bibi: [ 80 -82 -71  79]
nav: [ 71 -74 -76 -75]
Mef: [ 80 -82 -71  76]
[ 80 -82 -71  76]
Mef
gone nav: [-75 -74  71]
[-76]
[ 71 -74 -76 -75]
nav

Tupim: [69 11  2 21 11]
Fon: [-6 11  0 21 11]
diba: [-5  2 -6 28 33]
vedap: [42  2 -6 28 33]
gone diba: [ 2 28 33 -5]
[-6]
both diba Fon: 
[-6]
both vedap Tupim: 
[2]
[-6 11  0 21 11]
Fon

saf: [-79 -80 -60 -76 -46  70  77]
Guvet: [ 82  82  81  81  80 -77 -77]
lenut: [-79 -82 -76 -82 -66  79  80]
tuf: [ 80  74  75  72  65 -74 -80]
fitul: [ 77  77  76  79  79  79 -78]
both lenut fitul: 
[79]
then: [81 81]
[ 80 -77 -77]

Bana: [-71  -6  59  66  13  13 -46   0 -11 -40   5 -18  73  69  -2  39  29 -47
 -23 -37  32  12  13  14  -9  16  21  59   7  24  56]
tenik: [ 43  -1 -55 -52 -18 -16  21  -6  -3  17  -6   5 -59 -58 -15 -34 -28  33
   6  14 -27 -15 -17  -8   6 -25 -28 -48 -15 -23 -49]
maru: [ 46 -12 -33 -42  -3 -10  48  -9  14  47 -14  10 -68 -47  33 -30 -29  27
  19  46 -21 -15   1 -40 -20  10   6 -58  -1 -33 -41]
tose: [ 13  33 -15  -3  -8   7 -22  21  -7 -27  24   9  31  -1 -54   9  18  21
  -1 -31   4  15 -15  60  53 -35 -32  31  -4  30   5]
vobop: [-34 -22  39  32  16   4   1 -11   5   7 -12 -10  11  33  43  13   2 -32
  -4  11  13  -1  22 -34 -37  37  34   6  10  -8  23]
bizu: [ 44 -21 -47 -54 -11 -18  45 -17   6  44 -21   4 -84 -60  27 -40 -40  27
  13  44 -29 -24  -6 -49 -28   1 -12 -73 -10 -45 -54]
fum: [ -6 -26  23  13  19   1  28 -13  14  35 -15  -2 -25   9  63  -1 -13 -12
   9  39   6  -7  28 -52 -45  45  39 -25  11 -25   3]
kavo: [-14 -37  23  11  16  -4  29 -21  12  37 -25  -8 -34   7  71  -6 -19 -21
   5  42   2 -14  25 -69 -61  48  44 -33   8 -34  -1]
kugu: [ -6 -24  23  13  15   2  31 -12  15  35 -15  -1 -21  11  61   1  -8 -10
   8  40   6  -6  22 -50 -44  43  42 -21  12 -21   4]
rek: [ 16  27 -26 -11 -14   3 -18  16 -10 -23  20   7  17 -12 -54   2  11  27
  -3 -27   0   8 -19  52  47 -39 -34  17  -9  21  -6]
goduf: [  8 -12 -33 -42  -3 -10  48  -9  14  47 -14  10 -68 -47  33 -30 -29  27
  19  46 -21 -15   1 -40 -20  10   6 -58  -1 -33 -41]
miki: [ 44 -21 -47 -54 -11 -18  45 -17   6 -39 -21   4 -84 -60  27 -40 -40  27
  13  44 -29 -24  -6 -49 -28   1  -2 -73 -10 -45 -54]
gone bizu: [-60 -10 -54  45 -40  44 -21 -84 -40  44 -24 -21  44  13 -12 -28 -47 -54
 -18  27 -49 -17 -29  27   1   4   6 -73 -45  -6]
[-11]
then: [  7  17 -12 -54   2  11  27]
[ -3 -27   0]

